A small network was shown many inputs. Here are its activations along a few directions, one row for each input.
In each table, some parts of the input vary, and every possible input appears once, in random order.
Descriptions start from the smaller parts, as in this example, which fits no table here: one of 3 separate values, together with either a single point or one of 9 places around a ring or (one of 4 places along a line, together with one of 5 places around a ring).
Shared parts are said once, and a part with two or three values counts as separate values.

Other details of the inputs shift rows strongly along two fixed directions, in all tables alike. That doesn't count.

Rows:
row 1: [ 12 -67  -9 -37 -17 -23   1  -4  33  37  32  36 -10]
row 2: [ 68 -65 -42   5  32 -33  28  18  -6  62   9 -14 -21]
row 3: [-20 -48  36  24 -26  38 -18  48  38  17  22  68 -29]
row 4: [-12  19   1 -10  -2  -3   4 -29 -20  -3 -18 -40  17]
row 5: [ -5  28  -2 -25  15 -20 -16  -3  27 -31  14  25   0]
row 6: [-24 -45  32  12 -33  32 -21  37  41  11  25  74 -22]
row 7: [ -4  37  10  11   3  15  27  13 -30 -10 -14 -21  -2]
row 8: [-34  65  18 -25  13 -11  26 -40 -56 -15 -18 -82  30]
row 9: [ -7 -63   8 -12 -66  21 -44  19  32  -6  22  58   0]
row 10: [-23 105  11 -21  40 -19   0 -31 -49 -49 -22 -96  32]
row 11: [-26 104   6 -34  33 -26  -3 -43 -45 -57 -18 -88  36]
row 12: [ 22 -56 -12  31  -9  10 -11  20  53  25  14  71 -26]
row 13: [ -18   67   14   12   27    6   26  -26  -58   -9  -43 -100   22]
row 14: [-15  44  -5  10   7  -3   2 -38 -31 -19 -24 -58  27]
row 15: [ 29 -67 -13   0  -4  -7  -1  10  31  47   8  19 -19]
row 16: [ -6 -31  34  36 -10  42 -58  71  66 -13  25  83 -28]
row 17: [ 73 -25 -61 -58  41 -75  77 -29 -22  62  11 -51  -9]
row 18: [ 36   9 -20 -29  63 -50  78 -21 -40  60  -2 -85  -8]
row 19: [ 64 -68 -53 -22  20 -47  23  -5   0  52  17   0 -12]
row 20: [ 64 -40 -34 -27  52 -51  15  16  33  50  29  -4 -28]
row 21: [  3 -67   9  34 -41  32 -53  41  17   3  10  45  -5]
row 22: [-24  90 -13  -6  22 -16  28 -64 -39 -41 -30 -51  31]
row 23: [ 34 -52   3  11  18   0 -30  52  49  30  28  29 -29]
row 24: [ 16 -53   1  49 -10  28 -18  35  51  21  10  68 -29]
row 25: [ -3 -29  16   5 -13  14 -52  43  68 -18  31  87 -20]
row 26: [ 19 -46 -25 -27  -8 -20   9 -14  44  25  15  61 -17]
row 27: [-28  85  -2 -32   0 -10  33 -41 -53 -45 -22 -48  29]
row 28: [-13 -49  11  29 -49  38 -54  36  31 -20  13  87  -6]
row 29: [-28 108  11  -6  16   4  44 -27 -75 -41 -36 -79  26]
row 30: [-30  82  -5  -9   8  -4  10 -41 -62 -57 -29 -45  37]
row 31: [-100   41   68   27  -84   79  -90   -9   -8  -87  -27    9   44]
row 32: [ 35   8 -26 -41  56 -58  76 -32 -36  56   2 -77  -3]
row 33: [ 19  13 -12  23  25  -1  23  12 -30   4 -13 -15  -4]
row 34: [  9 -47  -5 -24  -3 -16  19   8  36  36  31  56 -25]
row 35: [ 27 -48 -15   0   5  -6  15  11  38  38   9  48 -29]
row 36: [-83  39  71  86 -60  98 -86  26 -12 -70 -33  -8  30]
row 37: [ 60 -54 -47   0  33 -40  32 -11  18  62   9 -10 -18]
row 38: [-23  -6  36  30 -43  48 -31  36 -12 -16  -8  -5   6]
row 39: [-118   63   80   17  -75   76  -67    1   -8  -92  -10   35   34]
row 40: [-85  36  77  46 -86  92 -80  34 -25 -77 -22   1  34]
row 41: [-31  71  -3  -2   2  -5   0 -60 -45 -41 -30 -72  41]
row 42: [ 77  12 -55 -44  98 -82  73  -9  11  49  19 -27 -28]
row 43: [ 30 -42 -30   8   4 -15   8  -5  44  27  14  54 -20]
row 44: [-25  10  19  38 -25  39 -32  24 -12 -36 -11  26   8]
row 45: [ 27 -46 -20 -19 -17 -10  15  16  28  24  22  55 -21]
row 46: [-24  63   3  -9  11  -1  23 -37 -28 -23 -27 -31  15]
row 47: [ 13 -79 -14  -1 -41   5 -45  15  26   5  21  56  -2]
row 48: [ 72  -4 -55 -25  80 -63  98 -25 -11  72  -7 -41 -30]
Description of these inputs: one of 2 separate values, together with one of 4 places along a line, together with either a single point or one of 5 places around a ring.
The inputs of row 38 and row 7 match in every part but the choice among 2 separate values. If row 21 is changed in the same way as row 38 into row 7, which row does it become? -> row 44
The inputs of row 10 and row 25 match in every part but the choice among 2 separate values. If row 8 is changed in the same way as row 10 into row 25, which row does it become? -> row 34
Start at row 36 and move only the place on the line of 4, one step at a time. The first step leads to row 37. Which rows follow, in order? -> row 14, row 41
Which other rows does row 36 become when the choice among 2 separate values takes its other values? List them by row number. -> row 24
Which other rows agree with row 42 in the choice among 2 separate values and the place on the line of 4? List them by row number. -> row 6, row 12, row 29, row 35, row 44
Which other rows does row 34 become when the place on the ring of 5 takes its other values? List them by row number. -> row 28, row 43, row 45, row 46
Which other rows does row 22 become when the place on the ring of 5 takes its other values? List them by row number. -> row 26, row 27, row 30, row 39
